Each row below holds a small network's activations on one input, seen along a few directions.
Each table varies a few parts of the input and shows all the possible inputs, shuffled.
Descriptions start from the smaller parts, as in this example, which fits no table here: one of 8 places around a ring, together with either a single point or (one of 2 separate values, together with one of 4 places along a line) or one of 11 places along a line.
Shared parts are said once, and a part with two or three values counts as separate values.

Other details of the inputs shift rows strongly along two fixed directions, in all tables alike. That doesn't count.

Table:
R1: [  0   9   0 -18   6  -5  13   8  -1  -2   8 -15  -3]
R2: [ 50  35  17 -17  22   0 -18  -3 -22 -10  20 -26  20]
R3: [-12  -2   4  -7  -1 -17   8   8   9   1 -13  20   3]
R4: [ 19  15  12  -2  13  -6  -9  -3 -15 -18   4   6  13]
R5: [ 28  11   6  16   4  20 -23 -15 -25 -13  16  -9   6]
R6: [-33 -10  -9   4 -10  -5  28   1  14  -9 -11  18  -8]
R7: [-13 -25 -15  30 -19  33   2  -1  15  10  -1  13  -6]
R8: [ 20 -11  -8  22  -5  27 -24  -9 -11  12  10 -16  -6]
R9: [ 17   8  -6   7  -1  42 -15  -8 -12  -5  18 -21   0]
R10: [ 10  -1   5   2   3  -3 -14  -2  -2   8   3 -13  -1]
R11: [ -1  10  17 -22  14 -37  -2   6   7   5 -11  13  11]
R12: [  5   0  10 -13   6 -19   6  14   2   2 -13  12   7]
R13: [ -6  -9  -5  15  -6  17  -3 -11  -2   2   6  -9  -8]
R14: [-18  -8 -10  15 -10  15  10  -7   0  -7  -1   2 -10]
R15: [-10  -5  -5   5  -3   1  -3 -13  -3   1   4  -4  -4]
R16: [  7   1   6  -7   4 -13  -9   5  -4  13  -6  -3   2]
R17: [-33 -30 -19  21 -23  24   1  -7  20  18  -6   5 -15]
R18: [-41 -13  -4 -15  -5 -33  21   3  25   7 -18   6 -14]
R19: [ 4 -9 -8 26 -8 32 -3 -3 -7 -6  9  3 -1]
R20: [-44 -22 -21   7 -16   0  31   0  12   0  -6  10 -23]
R21: [ 1 -9  0  3 -7  5 -6  5  0 15 -4  6 -2]
R22: [-14  -6   1   2  -9  -3   1   2  14  12  -8  11  -1]
R23: [-24 -11  -5   1  -7 -11  20   2  16  -7  -9  27   4]
R24: [-19   5  11 -28  11 -48   8   1  11   3 -10   5   1]
R25: [ -5   7  -7 -27   4 -20  21  11   5  -6   1  -7  -6]
R26: [ -9  -9 -18  10 -10  35   2  -5   7   0  14 -15 -10]
R27: [ 31  17   2   1   9  27 -19 -11 -15  -7  24 -19   7]
R28: [  2   8   9  -9   5 -17   5  10   1 -14  -9  19  10]
R29: [ -6   1   7  -6   1 -17   8   1  10   3  -9  20   7]
R30: [ 31  12   4  10   6  11 -12   3 -26 -10   7  -3   9]
R31: [ -8  12  -3 -27   6 -20  22   7   9  -7  -5  -8  -7]
R32: [-29 -22 -15  15 -12  14  10  -7  10   5  -2  -5 -17]
R33: [ -7 -20 -21  28 -17  31  -5 -12  -3   9   8 -11 -15]
R34: [ 16   1   7   5   2   5 -19   1  -4  11  -1  -8   5]
R35: [ 41  25  27 -14  19 -25 -27   1 -16   5   3 -11  24]
R36: [ 10   9   9   2   9  -3  -1   0 -13  -9   1  -9   4]
R37: [-14  18   3 -38  11 -34  26   8  12 -11 -10  -4  -2]
R38: [ 16  19  25 -28  15 -38  -9  12  -1   3 -10   5  11]
R39: [ 24  -7  -9  36  -9  45 -19   0 -14   2  12   4   5]
R40: [13  6  8 -3  7 -8  1  9 -4 -7 -5 13  9]
Description of these inputs: one of 4 places along a line, together with either one of 2 separate values or one of 8 places around a ring.
Changing only the place on the line of 4 turns R36 into R20. The same change can be made to R19. Which row results?
Answer: R30
Which other rows does R23 become when the place on the ring of 8 takes its other values? List them by row number.
Answer: R4, R5, R11, R15, R24, R29, R35
Which other rows does R1 become when the choice among 2 separate values takes its other values? List them by row number.
Answer: R25

Table:
R41: [-19 -10   0   2  -4 -13   9   4  11   0 -11  21   2]
R42: [-12   2  13 -12   4 -35  13   9   6  -3 -17  21   5]
R43: [  2 -17 -15  32 -13  41 -18 -13  -4   9  11 -11  -7]
R44: [ 41   9  11  12   5  20 -30   1 -18   6   9  -7  14]
R45: [ -7  24  16 -44  18 -51  26   9   3 -18  -8   0   3]
R46: [ 18  16   5  -6  11  -2  -2   0 -16 -13   8 -12   5]
R47: [-23 -18 -10  11 -11   0   7  -2  11   8  -6  10  -7]
R48: [-22 -14 -19   9 -13  18   7  -9  10   4   6  -4 -14]
R49: [ 28  18   3  -6   9  11  -6   2 -14  -9  12 -13   6]
R50: [-14  -8 -12   0  -6  10   9   1   8   3   1  -5 -10]
R51: [-27 -10  -7 -12  -5 -16  17   3  19   7 -10   6  -9]
R52: [ 29  16  19  -5  13 -11 -18   2 -15   0   1  -1  15]
R53: [ 23  16  11  -4  11  -1 -11  -3 -17  -3   9 -16   6]
R54: [ -7 -13  -5  14 -10  14   0   3   8   5  -6  16   0]
R55: [ -9 -10 -11  10 -11  15  -3  -7   6   6   1  -3  -8]
What is each input in this table made of?
Answer: one of 3 separate values, together with one of 5 places along a line
Changing only the place on the line of 5 turns R49 into R54. The same change can be made to R46. Which row results?
Answer: R42
Which other rows does R47 become when the choice among 3 separate values takes its other values? List them by row number.
Answer: R44, R52
Which other rows does R45 become when the place on the line of 5 takes its other values? List them by row number.
Answer: R41, R48, R52, R55
